These are the activations of a small network on made-up records, seen along a few directions, one row for each record.
Each row is followed by the record's values for the fields J, B, D, U, Y, M.
A field that a record lacks is written absent.
Other fields move the rows too, some of them a lot.
In the rows, 500 means zero.
Random noise pushes rows far along 6 fixed directions. That doesn't count. These rows show it; they differ only by the noise:
[423 594 353 668 418 696 424 495 685 519 306 377 488 537 490 478 368 563
 552 427 511 563 389 546 485]
[548 673 398 712 519 496 602 517 635 314 338 445 472 545 116 320 647 725
 545 549 500 632 434 387 484]
[526 556 670 587 445 752 446 481 474 654 492 572 556 562 487 463 480 301
 511 349 564 523 463 444 496]
[428 699 393 562 447 610 722 668 747 588 465 583 693 223 145 225 716 720
 529 366 381 568 537 439 427]
[714 427 745 736 487 471 480 343 478 420 344 475 294 855 481 474 279 323
 501 572 625 486 332 419 533]
[507 621 546 660 497 703 515 524 570 574 445 475 534 544 363 395 547 481
 530 354 519 556 457 429 507]
[383 561 324 518 461 505 402 559 723 593 439 602 490 290 456 595 512 612
 624 459 452 468 459 687 415]
[400 627 496 540 530 701 471 620 632 760 582 600 597 302 421 491 649 494
 589 241 449 471 532 566 466]

[618 530 640 605 532 603 313 404 441 476 491 457 468 746 543 551 528 298
 524 412 556 535 423 357 527]
(J j1; B b2; D d1; U u1; Y y2; M m1)
[273 670 337 288 469 827 200 500 471 556 489 530 747 463 745 690 428 288
 582 429 547 529 496 510 434]
(J j1; B b1; D d2; U u2; Y y2; M m1)
[378 498 366 447 410 510 587 632 730 627 485 461 591 287 573 441 442 616
 529 402 405 447 529 539 464]
(J j1; B b1; D d1; U u2; Y y1; M m2)
[446 515 311 529 520 455 533 492 466 314 388 406 446 477 412 470 551 723
 483 559 511 607 504 546 503]
(J j3; B b1; D d2; U u1; Y y2; M m2)
[510 506 386 602 489 400 521 480 528 352 384 336 406 584 486 433 368 635
 509 608 505 544 457 447 554]
(J j1; B b2; D d1; U u1; Y y1; M m2)
[650 400 675 642 530 415 538 391 364 518 515 550 361 640 392 542 550 460
 424 532 573 506 514 483 633]
(J j3; B b2; D d1; U u1; Y y2; M m2)
[534 676 366 605 389 527 432 430 469 223 265 595 495 632 207 509 610 631
 501 739 656 688 448 404 455]
(J j3; B b1; D d1; U u2; Y y1; M m2)
[432 445 512 386 219 662 545 464 501 597 411 589 635 438 580 452 345 393
 365 566 492 555 491 517 433]
(J j3; B b2; D d2; U u2; Y y1; M m2)
[390 541 398 540 732 531 370 564 497 666 548 385 351 508 553 649 530 583
 639 338 520 368 526 664 542]
(J j1; B b1; D d1; U u1; Y y1; M m2)
[428 597 407 530 633 382 622 677 775 568 594 383 554 356 464 409 617 703
 599 347 269 454 496 481 510]
(J j1; B b2; D d2; U u1; Y y2; M m1)
[518 410 570 441 661 295 439 530 480 561 663 600 391 401 549 665 611 512
 629 471 412 338 542 603 503]
(J j1; B b1; D d1; U u1; Y y2; M m1)
[437 629 449 430 266 799 345 445 417 372 342 484 725 607 498 487 453 362
 500 546 553 669 432 318 439]
(J j1; B b1; D d1; U u2; Y y2; M m1)
[542 595 405 459 508 401 323 370 332 151 570 610 464 478 187 597 865 612
 512 738 568 748 540 412 520]
(J j1; B b2; D d2; U u1; Y y2; M m2)
[497 401 521 438 340 646 614 479 530 622 413 477 589 453 624 392 252 428
 434 466 547 469 465 541 487]
(J j1; B b1; D d1; U u1; Y y2; M m1)
[574 395 773 485 603 363 564 522 514 638 674 644 419 444 553 529 563 378
 534 430 452 393 531 504 517]
(J j1; B b1; D d2; U u1; Y y1; M m2)
[523 383 592 306 468 402 509 511 361 644 632 770 498 303 569 555 483 423
 514 524 561 376 598 658 443]
(J j1; B b1; D d1; U u1; Y y2; M m2)
[657 465 702 442 554 349 512 463 337 393 562 599 435 546 437 461 588 375
 433 611 545 509 506 382 488]
(J j3; B b2; D d1; U u1; Y absent; M m2)
[791 367 838 581 754 150 694 472 367 372 663 488 266 812 417 371 549 390
 508 555 487 369 491 387 603]
(J j1; B b1; D d2; U u1; Y y2; M m1)
[590 500 446 581 360 370 628 475 565 224 335 450 565 550 293 268 522 625
 393 694 457 633 447 342 500]
(J j3; B b2; D d1; U u1; Y y2; M m1)
[417 423 330 462 518 437 323 445 361 239 462 344 383 544 615 659 510 575
 468 695 540 656 534 557 536]
(J j3; B b1; D d2; U u1; Y y1; M m2)
[563 451 543 563 621 417 384 437 411 559 510 593 325 567 440 692 541 500
 534 532 647 460 499 617 570]
(J j3; B b1; D d1; U u1; Y y1; M m2)
[629 370 678 629 442 385 666 493 605 460 465 384 421 633 549 351 281 431
 368 466 395 498 420 364 520]
(J j3; B b2; D d2; U u2; Y y1; M m2)
[429 566 474 465 630 673 195 480 434 630 602 506 444 494 616 804 630 413
 619 345 538 487 543 602 575]
(J j1; B b1; D d1; U u1; Y y2; M m2)
[479 523 423 392 310 476 410 486 540 530 453 739 603 356 456 582 511 515
 506 626 531 551 496 634 421]
(J j3; B b2; D d1; U u1; Y y2; M m1)
[569 399 525 484 665 214 372 466 481 356 540 517 315 684 610 717 464 436
 582 599 544 365 450 614 509]
(J j3; B b1; D d2; U u2; Y y2; M m1)
[493 315 375 390 213 262 606 428 693 323 310 585 520 393 614 429 207 547
 428 799 394 498 427 492 366]
(J j1; B b1; D d2; U u2; Y y1; M m2)
[468 528 297 623 740 426 372 489 510 399 491 249 319 534 522 626 591 691
 599 443 465 492 489 568 579]
(J j1; B b1; D d1; U u1; Y y2; M m1)
[696 427 811 423 458 403 564 481 389 424 666 646 593 563 440 339 619 261
 432 595 442 513 518 265 495]
(J j1; B b2; D d1; U u1; Y y2; M m1)
[617 511 662 351 533 277 496 432 257 303 582 721 534 518 309 557 729 420
 487 727 525 555 521 355 448]
(J j3; B b2; D d2; U u1; Y y2; M m1)
[534 489 635 419 570 463 721 590 482 730 548 678 517 496 442 407 501 418
 492 383 536 339 571 543 464]
(J j3; B b1; D d2; U u2; Y y1; M m2)
[476 613 597 525 602 551 536 589 621 630 605 513 580 409 405 467 664 449
 510 303 426 461 475 417 483]
(J j3; B b2; D d2; U u2; Y y1; M m1)
[414 526 460 460 651 460 532 624 686 732 616 487 475 390 548 580 558 539
 604 268 360 375 565 591 481]
(J j1; B b1; D d2; U u2; Y y1; M m2)
[471 440 474 472 388 582 492 422 422 467 394 459 550 514 650 538 314 437
 418 609 513 497 488 536 513]
(J j3; B b1; D d1; U u2; Y y2; M m1)
[564 482 616 523 478 485 626 573 530 599 583 610 539 394 427 378 525 474
 423 466 437 510 543 433 489]
(J j3; B b2; D d1; U u1; Y y1; M m2)
[598 398 584 553 368 288 541 397 657 380 295 499 404 672 668 508 142 442
 470 686 503 398 303 494 454]
(J j3; B b2; D d2; U u2; Y y2; M m1)
[653 520 653 569 394 488 572 454 344 327 546 592 537 524 241 338 718 499
 347 614 473 718 551 270 537]
(J j3; B b2; D d1; U u1; Y y1; M m2)
[421 529 355 543 461 634 592 491 432 386 410 314 547 516 532 369 388 642
 417 517 495 597 500 519 537]
(J j3; B b1; D d2; U u1; Y y2; M m1)
[588 472 779 428 558 427 691 496 330 551 635 633 535 543 416 394 583 358
 480 468 523 430 589 335 521]
(J j1; B b1; D d2; U u2; Y y1; M m2)
[426 484 421 502 623 477 549 578 506 581 500 394 396 491 601 567 376 576
 531 460 476 355 493 607 516]
(J j3; B b1; D d1; U u2; Y y1; M m2)
[372 658 111 585 530 555 414 550 621 339 403 369 483 394 315 489 658 834
 596 508 490 629 520 561 505]
(J j1; B b1; D d1; U u1; Y y2; M m2)

Which values does each new row have?
[446 415 584 572 532 574 655 636 718 816 620 396 528 302 608 391 448 558
 463 251 361 372 542 599 564]
(J j3; B b1; D d1; U u1; Y y1; M m1)
[491 526 456 619 437 717 607 532 655 614 325 307 566 623 532 302 283 463
 476 352 478 503 445 443 520]
(J j1; B b1; D d1; U u1; Y y1; M m1)
[497 476 436 558 574 319 458 433 485 529 443 521 305 560 476 619 468 642
 537 558 570 423 472 716 520]
(J j3; B b2; D d2; U u1; Y y2; M m2)
[407 699 368 460 672 420 613 633 577 462 555 530 543 416 267 414 689 704
 609 417 478 411 538 515 486]
(J j1; B b1; D d2; U u2; Y y2; M m2)
[410 529 399 361 536 363 625 631 777 711 532 666 549 261 456 459 470 672
 597 418 428 329 528 693 416]
(J j1; B b1; D d2; U u1; Y y2; M m2)
[546 410 613 701 506 609 589 539 595 727 513 448 396 500 540 474 502 518
 461 308 493 473 480 521 588]
(J j3; B b1; D d1; U u1; Y y1; M m2)
[486 565 577 522 611 651 473 472 311 492 469 422 487 720 477 496 493 429
 491 426 622 499 451 419 583]
(J j3; B b1; D d2; U u1; Y y2; M m2)
[479 550 519 523 593 538 469 559 611 479 508 360 524 590 600 482 475 427
 531 379 471 498 470 393 488]
(J j1; B b1; D d2; U u2; Y y1; M m2)
[614 400 548 661 432 283 474 405 740 497 458 613 324 440 422 592 514 577
 473 590 449 455 423 575 483]
(J j3; B b2; D d1; U u2; Y y1; M m2)
[549 498 501 468 579 269 567 586 493 422 635 606 505 336 286 448 793 622
 489 551 401 507 583 490 499]
(J j3; B b2; D d1; U u1; Y y2; M m1)
[536 421 578 501 401 577 355 403 475 542 551 482 506 566 670 589 427 324
 448 492 538 494 492 488 535]
(J j1; B b2; D d1; U u2; Y y2; M m2)
[436 544 463 442 435 644 301 438 301 534 492 675 520 485 522 701 527 427
 528 520 662 491 524 676 451]
(J j3; B b1; D d1; U u2; Y y2; M m1)
[501 445 528 518 462 497 389 490 572 506 537 543 492 470 611 589 468 387
 517 459 474 468 497 476 486]
(J j1; B b1; D d1; U u2; Y y1; M m2)
[502 399 419 626 307 538 580 404 489 435 323 477 424 431 466 445 383 673
 369 672 548 633 515 587 513]
(J j3; B b1; D d1; U u1; Y y1; M m2)
[371 453 247 603 484 435 453 476 668 501 379 332 327 436 627 576 325 726
 508 505 444 488 428 684 545]
(J j3; B b2; D d2; U u1; Y y1; M m2)
[619 380 450 561 463 195 477 351 544 190 342 451 303 647 455 580 379 620
 513 788 510 581 399 575 484]
(J j1; B b1; D d2; U u1; Y y2; M m1)
[503 510 566 585 620 536 309 465 468 638 569 507 354 631 616 745 534 425
 576 384 583 446 446 674 574]
(J j3; B b2; D d2; U u1; Y y2; M m1)
[548 524 556 675 407 672 696 460 503 445 400 368 552 627 427 297 440 585
 356 483 527 635 488 365 613]
(J j3; B b1; D d2; U u1; Y y2; M m2)
[615 483 640 576 521 332 421 479 698 313 446 397 476 765 590 487 332 307
 537 565 401 488 335 264 459]
(J j1; B b2; D d2; U u2; Y y1; M m1)
[353 683 345 533 427 887 280 469 357 406 377 372 658 558 528 598 534 485
 485 415 627 681 513 429 537]
(J j3; B b1; D d1; U u2; Y y2; M m2)
